A small network was shown many inputs. Here are its activations along a few directions, one row for each input.
In each table, some parts of the input vary, and every possible input appears once, in random order.
Descriptions start from the smaller parts, as in this example, which fits no table here: one of 8 places around a ring, together with either a single point or (one of 2 separate values, together with one of 4 places along a line) or one of 9 places along a line.
Shared parts are said once, and a part with two or three values counts as separate values.
In the rows, 128 means zero.

Other details of the inputs shift rows strongly along two fixed directions, in all tables alike. That doesn't count.

A family of inputs:
row 1: [113  83 102 113 191 111 128 144  87 102 156 147 152]
row 2: [111 132 143  69 130 170 124 111 136 120 119 100 141]
row 3: [110  95  92  77 177 120 127 147 100 116 151 145 146]
row 4: [118 107 151 215 132 112 124 155  93 145 141 145 131]
row 5: [154 153 119 123 137  85 120 122 188 139 114 102  94]
row 6: [143 142 120  59 105 138 134 128 121 112 119 145 147]
row 7: [111 128 129  60 118 161 135 112 122 133 124 109 131]
row 8: [134 146 129  68 117 144 123 123 124  97 110 142 148]
row 9: [145 154 142 134  83 122 128 145 158 165 101 106  85]
row 10: [128 121  99  48 156 123 123 133 142 127 121 127 124]
row 11: [129 118 146 187 127 112 132 111 108 144 151 115 130]
row 12: [114 124 108  78 124 170 139 116 139 116 113 134 122]
row 13: [150 152 136 132  89 119 137 106 152 159 124  87  96]
row 14: [128  98  89  79 172 121 131 150  97 122 154 143 144]
row 15: [124 101 119 218 138 114 139 120 107 135 157 154 133]
row 16: [128 137 159 177 121 128 123 149 131 142 115 125 117]
row 17: [120 113 137 116 151 142 113 133  91  82 141 162 180]
row 18: [109 132 141  66 121 172 126 150 129 130  93 123 121]
row 19: [126 112 146 207 137 108 135 112  94 131 156 113 134]
row 20: [116 127 118  76 126 174 138 116 147 116 116 138 126]
row 21: [127 126 107 181 112 121 139 118 139 143 136 134 114]
row 22: [ 96  83 116 146 160 160 130 127  92  99 155 161 157]
row 23: [147 147 105 143  90 125 145 114 169 155 116 116  96]
row 24: [164 176 138 140  89 100 119 112 164 134 105 126 115]
row 25: [145 150 119 128 137  86 111 122 192 133 112  94  98]
row 26: [ 93 101 146 119 154 170 119 161  89 111 125 143 159]
row 27: [138 125 134 211 124  82 126 130  89 115 158 158 153]
row 28: [147 135 148 191 130  99 121 126 112 107 145 154 152]
row 29: [130 161 144 139  86 125 121 146 162 164  96 105  89]
row 30: [143 158 154 141 106 127 131 100 165 147 117  88 106]
Description of these inputs: one of 5 separate values, together with one of 6 places along a line.
Changing only the choice among 5 separate values turns row 28 into row 5. The same change can be made to row 8. Which row results?
Answer: row 1
Change only the place on the line of 6 in row 20. List by row number the other rows that result.
Answer: row 12, row 15, row 21, row 22, row 23
Change only the choice among 5 separate values in row 2. List by row number the other rows that result.
Answer: row 17, row 22, row 25, row 26
Change only the choice among 5 separate values in row 11. List by row number the other rows that result.
Answer: row 4, row 10, row 15, row 24
